Each row below holds a small network's activations on one input, seen along a few directions.
Each table varies a few parts of the input and shows all the possible inputs, shuffled.
A made-up example of a description, with smaller parts first: values(3) and (point or line(11) or (line(4) and ring(5))).
Shared parts are said once, and a part with two or three values counts as separate values.

Other details of the inputs vary at random and push rows far along three fixed directions, the same in every table; ignore that.

Table:
row 1: -0.57, 0.27, -3.60, 3.24, -1.67, -2.23, 0.98, 3.10, -1.79, -0.90, 0.23
row 2: -2.64, -0.15, 0.49, 1.06, 1.10, -1.94, 0.85, -7.55, -0.10, 1.57, -2.61
row 3: -2.21, 0.23, -0.29, 2.18, -0.02, -0.80, 2.03, 2.70, -3.86, 1.34, 1.92
row 4: 0.58, -1.37, -0.95, -3.40, -1.31, 4.18, 1.72, 1.34, 1.34, 0.44, -1.36
row 5: -0.13, -0.58, -1.48, -3.50, -2.25, 3.03, 1.47, 1.15, 2.67, 0.41, -1.79
row 6: 1.97, -0.46, -1.17, -0.48, -0.42, -0.01, -0.91, 1.79, -0.63, -1.64, 0.27
row 7: -0.47, 1.05, 1.09, -0.66, -0.81, -0.56, 1.78, -0.03, 3.25, -0.04, 1.49
row 8: 0.16, -1.38, -0.29, 2.51, 2.95, 0.06, 0.82, -6.64, -2.04, -1.04, -3.44
row 9: 1.00, -1.10, -0.28, -2.80, -4.61, 3.49, 0.21, 0.41, -0.30, -0.76, -0.69
row 10: 0.77, 0.03, -0.14, -0.83, 1.43, 0.75, -0.23, 1.80, -1.82, 0.61, -0.08
row 11: -1.90, -1.36, -1.50, -1.51, 0.98, 3.36, 0.75, -6.48, -2.18, 1.99, -5.49
row 12: -2.74, -2.24, 0.99, 3.27, 6.52, -2.40, -5.26, -7.28, 1.38, -2.99, -1.50
row 13: 0.58, 0.92, -0.13, -0.25, 0.49, -0.20, 1.41, 0.90, 3.16, -0.15, 0.06
row 14: 0.69, -0.32, -1.01, -2.88, -5.62, 2.55, -0.18, 0.23, 0.81, -0.74, -1.05
row 15: -7.49, -4.00, -3.61, 6.68, 2.58, -0.63, -0.69, -4.55, -3.34, -0.68, -3.62
row 16: 3.99, 0.38, 1.46, -1.72, 0.74, 0.31, -2.83, -1.21, 0.54, -0.47, -1.10
row 17: 2.70, 2.10, 2.43, -0.28, 0.95, -4.80, -3.68, -0.63, 1.32, -1.22, 2.94
row 18: -1.62, 0.78, 0.25, -4.30, -3.01, 2.83, 0.98, 0.54, 1.62, 2.25, -0.74
row 19: -1.03, -0.13, 0.38, 3.92, -0.44, -0.52, 3.77, 1.98, -1.90, -0.06, 2.07
row 20: 0.17, -0.03, -0.46, 3.75, 1.02, -0.71, 2.56, 3.40, -2.51, 1.59, 0.37
row 21: -2.78, -1.26, 0.08, -0.50, 1.61, 1.85, -4.09, 2.80, 1.07, 0.24, 0.14
row 22: 1.39, -1.11, -0.37, -0.94, 1.02, 0.57, 0.24, 1.79, -0.43, -1.12, 0.53
row 23: -1.99, 0.46, 0.46, 2.98, 0.13, -1.20, 3.59, 2.20, -1.27, 2.51, 2.07
row 24: 2.53, 1.34, -0.18, -3.14, 0.03, -0.51, -4.07, -0.88, 0.53, -0.81, -1.05
row 25: 0.47, 0.95, 0.31, -0.59, 0.56, -0.52, 0.76, 1.10, 2.26, 1.59, -0.39
row 26: 2.88, 0.46, -0.09, 0.76, -0.34, 0.44, -0.21, 1.38, 0.32, -1.44, 0.02
row 27: -1.49, 0.94, -1.06, 2.60, -1.52, -1.45, 0.76, 2.87, -4.01, 0.78, 1.72
row 28: 0.54, 0.03, 2.08, -2.11, 3.66, -3.50, -1.32, -0.57, 1.66, -1.93, 4.41
row 29: -0.50, 0.63, -0.97, -3.87, -1.76, 3.27, 0.72, 1.36, 1.63, 2.09, -2.21
row 30: 2.97, 1.44, 0.81, -1.15, 3.37, -3.29, -4.28, 0.98, -0.73, -1.61, 2.12
row 31: -0.80, 0.23, -1.23, 3.74, 1.36, -0.50, 3.98, 2.79, -0.36, 0.63, 0.97
row 32: -1.05, 0.01, 0.78, 3.50, -0.31, -0.89, 2.94, 2.31, -2.74, 1.70, 1.68
row 33: 3.65, 1.17, 0.83, -1.85, -0.27, -0.66, -3.27, -1.25, 1.66, -0.51, -1.30
row 34: 0.36, 1.24, -2.54, 4.57, -1.60, -1.86, 1.71, 2.86, -0.80, -0.68, 0.06
row 35: -1.00, -0.03, 0.77, -4.19, -2.12, 4.12, 1.23, 0.49, 0.25, 2.31, -0.41
row 36: 3.06, 1.28, 2.69, 0.35, 1.84, -3.56, -2.43, -0.94, 0.96, -3.08, 3.69
row 37: 2.44, 0.11, 2.04, -2.68, 2.61, 0.72, -0.99, -1.38, 2.16, 0.84, -0.42
row 38: 1.55, 2.32, 1.43, -1.66, 1.20, -4.56, -4.51, -0.16, 0.19, -1.54, 3.17
row 39: -1.82, -1.50, 1.09, 0.70, 1.27, 1.77, -3.29, 2.25, 2.26, 0.55, -0.30
row 40: -1.59, -0.62, -0.55, -3.50, -3.64, 2.67, 2.10, -0.11, 2.32, 0.66, -0.72
row 41: 0.21, 0.30, 1.73, -0.53, 0.21, 0.59, 2.02, 0.13, 1.89, -0.09, 2.03
row 42: -2.03, -3.08, -0.70, -0.73, -1.30, 3.12, 1.43, -7.70, -2.94, -0.27, -4.29
row 43: -0.33, 0.73, -0.04, 3.88, -1.82, -1.56, 1.65, 2.49, -2.86, 1.11, 1.49
row 44: 1.51, 1.32, 0.43, 0.36, -2.76, -0.80, -0.22, 0.24, 1.38, -1.39, 1.11
Each input here is: values(4) and (point or (values(2) and line(5))).
Changing only the values(4) part turns row 33 into row 34. The same change can be made to row 37. Which row results?
> row 31
Which other rows does row 35 become when the line(5) part takes its other values? List them by row number.
> row 3, row 18, row 27, row 38
Which other rows agree with row 14 in the values(4) part? List them by row number.
> row 1, row 4, row 5, row 6, row 9, row 15, row 22, row 28, row 40, row 42
Which other rows does row 34 become when the values(2) part takes its other values? List them by row number.
> row 44
Which other rows does row 10 become when the values(4) part takes its other values? List them by row number.
> row 8, row 20, row 22
Which other rows does row 25 become when the values(4) part takes its other values? List them by row number.
> row 5, row 13, row 29
